Each row below holds a small network's activations on one input, seen along a few directions.
Each table varies a few parts of the input and shows all the possible inputs, shuffled.
A made-up example of a description, with smaller parts first: one of 6 places along a line, together with either a single point or one of 11 places around a ring or (one of 3 separate values, together with one of 8 places around a ring).
Shared parts are said once, and a part with two or three values counts as separate values.
In the rows, 128 means zero.

Other details of the inputs shift rows strongly along two fixed directions, in all tables alike. That doesn't count.

Table:
r1: [119 161 132 136 103 138 119 118 162 120  88 125 100 116]
r2: [131 103 173 130 162 156 130 139 137 125 132 126 168 103]
r3: [114 142  75  85  83  97 127 121 168  74  77 167  86 104]
r4: [188 128 130 111  75  68 151 115 140 153 191  62  66 174]
r5: [ 91 122 131 116 123 153 161 103 164  81  61 172 126  64]
r6: [113 160 137 154 123 156 108 124 143 136  93 124 121 119]
r7: [121 150 116 142 109 140 116 120 125 133  97 119 105 122]
r8: [112 150  78  54  48  69 143 112 227  38  56 170  55  88]
r9: [100 157 121 116 113 110 115 138 182  95  74 164 107 123]
r10: [191  67 116  37  61  47 186 109 160  94 153  92  66 116]
r11: [118 154 116 111 100 122 125 120 179  98 109 133 102 118]
r12: [186 107 110 106 105  61 135 134 102 157 224  84 109 196]
r13: [107 152 154 178 184 168  87 154 107 159 155 142 190 151]
r14: [ 93 148 135 177 184 165  84 157  86 159 115 156 175 148]
r15: [194  59 119  66  94  65 178 122 107 126 184  80  95 133]
r16: [103 154 144 157 159 142  96 150 131 144 114 153 154 146]
r17: [ 95 148 129 175 184 176  84 153  83 152 132 155 186 139]
r18: [180  72 139 122 124  93 179 110  80 161 214  80 127 161]
r19: [120 148 119 131 124 140 113 124 138 126 124 130 129 129]
r20: [ 94 120 139 114 123 150 163 104 176  75  67 169 123  64]
r21: [187 119 123 111  99  75 140 121 114 161 226  66 100 189]
r22: [ 93 113 163 141 175 190 119 141 131 117  80 154 184  76]
r23: [186  60 153 126 162 117 149 142  42 183 228  67 161 164]
r24: [105 152 141 188 188 192  85 144  75 171 154 127 187 146]
r25: [ 92 115 112 116 119 152 162 101 145  79  51 172 123  59]
r26: [101 109 131 147 153 167 148 111  93 119 100 149 156  91]
r27: [108 153 145 189 188 189  87 145  84 173 156 125 187 147]
r28: [115 141  84  90  88  86 129 124 163  89  66 164  78 120]
r29: [ 95 151 148 177 181 163  86 160 108 159 116 154 177 150]
r30: [186 123 127 139 106  93 135 123  87 182 201  60  97 185]
Each input here is: one of 5 places along a line, together with either one of 2 separate values or one of 4 places along a line.
- Changing only the place on the line of 5 turns r4 into r30. The same change can be made to r11. Which row results? => r27
- Which other rows does r21 become when the place on the line of 4 takes its other values? List them by row number. => r1, r13, r16
- Which other rows does r5 become when the choice among 2 separate values takes its other values? List them by row number. => r10

Table:
r31: [136 144 149 131 137 106 111 148 141 147 180 117 134 171]
r32: [161 101 121 109  93 102 169  89 109 130 145  85  84 123]
r33: [183 137 135 173 125 107 125 125  64 199 225  63 112 205]
r34: [123 120 108  86  92 125 160  97 173  79  73 141  96  71]
r35: [166 134  92  72  53  55 139 119 171  97 138 110  57 145]
r36: [132 113 126 120 110 134 161 101 129 117 118 105 113 109]
r37: [161 138 131 159 122 115 120 135  88 190 202  71 120 190]
r38: [107 166 112 137 120 144 106 126 161 117  88 148 113 120]
r39: [129 107 180 155 178 166 127 143 113 148 153 122 183 124]
r40: [113 110 158 115 138 144 144 126 166  98 103 158 146  89]
r41: [118 154 161 165 172 146  86 162 129 167 139 122 165 158]
r42: [ 98 132  50  79  98  84 114 134 131  82  66 197 107 125]
r43: [ 62 142 179 187 203 239  93 144 125 126  69 171 216  67]
r44: [102  94  91 105 150 126 136 142  92  95  93 181 147  95]
- Changing only one part turns r31 into r40. The same change can be made to r38. Which row results? => r34
- What is each input in this table made of? => one of 2 separate values, together with either a single point or one of 6 places along a line

Table:
r45: [156 148  83  86  59  46 141 115 161 102 148 116  51 165]
r46: [114 134  90  82  70 119 141 102 178  64  37 148  67  69]
r47: [159 102 133 151 163 128 119 146  55 183 205  96 162 176]
r48: [140 104 129 108 127 111 132 138 130 124 146 129 134 134]
r49: [154 108 167 160 165 135 132 128  87 181 208  86 163 169]
r50: [ 86 146 170 187 193 209  98 150 113 146  88 143 187 102]
r51: [115 134 100  82  70 112 144 105 181  66  36 153  73  69]
r52: [133 111  84  73  80  84 147 117 152  84  86 148  83 105]
r53: [183  93 129 100 107  75 162 124 113 140 218  85 112 166]
r54: [ 84 172 131 167 164 161  64 159 126 143 102 159 163 148]
r55: [ 86 147 180 180 194 215  92 151 127 140  96 147 198  95]
r56: [179  98 137 105 104  85 162 116 124 145 204  80 110 160]
r57: [158  99  95  69  84  62 160 125 139 108 132 124  78 132]
r58: [ 84 136 128 120 151 159 113 137 154  97  56 180 149  86]
r59: [ 84 148 160 148 161 190 105 132 149 114  64 157 160  82]
r60: [ 78 195 133 180 151 183  84 136 155 131  77 166 152 122]
r61: [ 96 142 154 167 167 181 122 132 120 142 110 144 169 112]
r62: [146 160 134 154 132 125  93 147 119 174 163  95 126 173]
r63: [164 100 131 120 122  90 153 124  97 149 195  99 117 163]
r64: [ 89 136 133 132 141 156 126 123 158  96  77 172 143  89]
r65: [153 112 116 124 124 109 145 122  90 148 181 108 124 151]
r66: [108 136  90  89  70 109 155  96 185  61  43 158  78  71]
r67: [140 120 159 193 188 171 116 134  53 199 207  87 186 171]
r68: [183  92 105  95  87  57 166 111 105 135 195  92  86 162]
- Changing only one part turns r49 into r64. The same change can be made to r67. Which row results? => r65
- What is each input in this table made of? => one of 4 places along a line, together with either a single point or one of 5 places along a line
- A walk changes only the place on the line of 4. It starts at r57 and steps to r63. List the rest of the walk in order. => r61, r50
